Each row below holds a small network's activations on one input, seen along a few directions.
In each table, some parts of the input vary, and every possible input appears once, in random order.
Descriptions start from the smaller parts, as in this example, which fits no table here: one of 2 separate values, together with either a single point or one of 11 places around a ring or (one of 6 places along a line, together with one of 8 places around a ring).
Shared parts are said once, and a part with two or three values counts as separate values.
In the rows, zero is written as 128.

Other details of the inputs vary at random and push rows far along two fixed directions, the same in every table; ignore that.

Rows:
x1: [ 34 110  51  97 248 170 127 148 111 108 140 125  68 130]
x2: [144 148 135 146 111 125 127 124 155 138 101 126 154 130]
x3: [166 147 132 133 121 129 119 120 127 130 137 127 132 142]
x4: [162 147 132 138 113 123 124 127 131 133 128 127 135 137]
x5: [127  81 143  57 171 114 184 106  90 125  99 149 102  65]
x6: [148 158 128 150 109 130 122 134 133 134 132 136 163 113]
x7: [159 132 149 126 129 133 136 104 128 117 105 124 135 164]
x8: [113 112 151 156  79 114 111 140 143 138 150 122 134 128]
x9: [146 163 127 154 109 128 126 138 135 137 130 134 168 103]
x10: [ 96 178  51 168 199 187  68 159 119 100 193 103  83 223]
x11: [163 150 132 139 115 130 127 129 116 125 138 131 139 135]
x12: [144 159 125 152 108 122 122 135 152 145 119 130 163 106]
x13: [ 42 126  34 104 238 162 111 165 111 122 171 130  67 105]
x14: [154 155 131 144 111 129 124 132 125 131 134 133 152 124]
x15: [151 152 129 143 112 123 120 131 140 138 125 129 146 126]
x16: [115 114 151 157  80 120 113 141 128 130 159 126 137 126]
x17: [117 111 138 132  83 120 107 127 120 122 159 128 134 140]
x18: [163 150 131 137 119 126 119 125 131 132 134 126 132 140]
x19: [163 140 138 130 125 128 128 113 134 126 117 122 128 155]
x20: [137 143 146 144 116 129 139 117 151 132  86 126 166 130]
x21: [161 144 139 134 122 126 128 118 137 128 113 121 129 154]
x22: [144 137 147 136 120 129 137 114 140 125  93 125 149 149]
x23: [112 104 161 154  80 114 120 135 151 136 129 116 131 141]
x24: [155 132 150 130 122 129 140 110 131 119  96 123 138 159]
x25: [ 74  42 160  78 134 103 172 125 104 130 115 142 102  58]
x26: [143  97 131  63 159 115 172 118  73 130 139 157 108  42]
x27: [115 103 146 128  83 113 114 122 141 126 131 120 127 154]
x28: [ 83  43 149  55 129 100 167 111  97 123 115 146 102  71]
x29: [161 140 140 135 116 124 133 119 138 129 107 121 131 151]
x30: [117  91 128  66 163 107 178 123 106 140 101 149 107  44]
x31: [ 71 178  51 179 194 179  76 161 162 118 148  97 103 208]
x32: [116 110 138 131  82 114 104 127 134 130 151 125 130 142]
Each input here is: one of 4 places along a line, together with either one of 2 separate values or one of 6 places along a line.
The inputs of x7 and x3 match in every part but the place on the line of 4. If x20 is changed in the same way as x7 into x3, which row does it become? -> x12
Which other rows agree with x30 in the place on the line of 4? List them by row number. -> x2, x19, x21, x23, x27, x29, x31
Which other rows does x28 become when the choice among 2 separate values takes its other values? List them by row number. -> x25

Rows:
x33: [132 105 146  99 123 110 157 120 114 135 114 144 134  74]
x34: [132 142 126 142 125 132 121 130 140 130 123 123 135 141]
x35: [138 142 127 138 129 132 123 126 138 128 120 122 132 147]
x36: [ 55 111  63 100 219 156 124 152 105 115 158 127  69 120]
x37: [135 141 126 142 120 131 119 131 134 128 133 124 134 141]
x38: [134 137 130 139 124 133 122 126 132 124 126 123 134 148]
x39: [140 141 127 138 123 131 119 127 132 127 132 124 132 145]
x40: [121 120 137 139 108 126 116 128 135 125 134 121 127 152]
x41: [116 121 135 143 106 126 114 131 138 127 136 121 130 147]
x42: [136 139 128 139 126 133 123 126 135 125 123 123 134 148]
x43: [144 107 146  94 124 108 159 118 110 136 115 145 130  74]
x44: [139 107 145  96 120 107 157 121 113 139 118 146 133  67]
x45: [133 140 128 143 121 132 119 130 134 127 131 124 135 142]
x46: [138 139 129 139 124 133 121 127 132 125 129 124 132 147]
The inputs of x37 and x43 match in every part but one. If x34 is changed in the same way as x37 into x43, which row does it become? -> x35
What do these inputs look like to the network? -> one of 2 separate values, together with either a single point or one of 6 places along a line
